array([ 45.1, -27.9,  -2.3,  11.9,  -2.7,  -8.3, -11.4,   1.5,  12.1,
       -34.4])
Report the entry just left of the smallest entry.
12.1
The minimum -> -34.4
Report the entry just right of -27.9.
-2.3
The entry just left of -2.3 -> -27.9
The maximum -> 45.1

Read these off the matrix that follows. Rows and columns are numbered from 1.
1) The entry in the bottom-left corner?
2) The entry just left of -54.9?
3) The entry in the bottom-right corner?
4) The entry just left of 6.9?
5) The entry just right of the smallest entry?
6) The entry directly above -4.0?
7) The entry just left of -4.0?
8) The entry in row 1 and column 2?
[[-27.5 -54.9 -11.9   8.4 -11.9 -21.3  -9.7 -18.5  28.7]
 [ -9.6 -26.9  -5.4   6.9  -4.0 -10.1  -5.4  -8.0  11.5]]
1) -9.6
2) -27.5
3) 11.5
4) -5.4
5) -11.9
6) -11.9
7) 6.9
8) -54.9

(-57.2, -14.6, -24.2, -10.0, -24.6, 6.4, 27.8, -55.9, 12.7, -26.8)
Read off the entry just left of -24.6.
A: -10.0
Read off the entry just left of -14.6.
A: -57.2

Questions about the array below.
1) Find the top-left entry.
2) Find the bottom-left entry.
3) Find the top entry of the column that holds the largest entry.
4) Find the last entry, reading row by row.
5) Find the third entry on the diagonal from the top-right corner.
6) Find the 2nd largest entry.
7) Find the third largest entry.
8) Find the entry directly above the largest entry.
[[ 0.08  0.10 -0.06  0.08 -0.17 -0.07 -0.14 -0.17  0.00  0.01  0.06]
 [ 0.10  0.09 -0.08  0.14 -0.20 -0.07 -0.16 -0.17 -0.02 -0.01  0.05]
 [ 0.08  0.09 -0.03  0.10 -0.17 -0.06 -0.11 -0.16  0.02  0.00  0.08]
 [-0.16 -0.09  0.01 -0.15  0.08 -0.15  0.09 -0.05 -0.21 -0.20 -0.11]
 [-0.13 -0.10 -0.03 -0.18  0.10 -0.14  0.09 -0.09 -0.17 -0.21 -0.13]
 [ 0.09  0.07 -0.02  0.08 -0.19 -0.05 -0.15 -0.16  0.01 -0.03  0.11]
 [ 0.10  0.09 -0.03  0.18 -0.15 -0.02 -0.15 -0.15 -0.01 -0.07  0.00]
 [-0.16 -0.10 -0.02 -0.14  0.08 -0.13  0.11 -0.08 -0.21 -0.19 -0.12]
 [-0.17 -0.09 -0.02 -0.14  0.08 -0.19  0.13 -0.06 -0.21 -0.22 -0.17]
 [-0.08  0.05 -0.02  0.07 -0.08 -0.17 -0.02 -0.21 -0.11 -0.15  0.04]
 [-0.08  0.02 -0.10  0.04 -0.12 -0.16 -0.05 -0.16 -0.10 -0.14  0.00]
 [-0.16 -0.09 -0.03 -0.17  0.08 -0.16  0.12 -0.07 -0.21 -0.24 -0.14]
 [-0.14 -0.11 -0.06 -0.13  0.06 -0.15  0.07 -0.06 -0.21 -0.16 -0.09]
 [-0.20 -0.22 -0.07 -0.25  0.03 -0.09 -0.01  0.03 -0.11 -0.10 -0.19]
 [ 0.00 -0.05 -0.12 -0.03 -0.25  0.03 -0.21 -0.06  0.05  0.07 -0.02]]
1) 0.08
2) 0.00
3) 0.08
4) -0.02
5) 0.02
6) 0.14
7) 0.13
8) 0.08

Read these off the row that follows.
1) Find the entry just left of 196.3.
2) Find the first entry.
3) Find the 3rd entry from the left.
4) Find the 4th entry.
5) Find the 3rd-last entry.
array([ 189.4,  217.5,  162.2, -128.0, -160.6, -175.3, -165.0, -150.1,
        196.3, -175.6,  -46.4, -157.8, -146.1, -166.0, -149.1])
1) -150.1
2) 189.4
3) 162.2
4) -128.0
5) -146.1
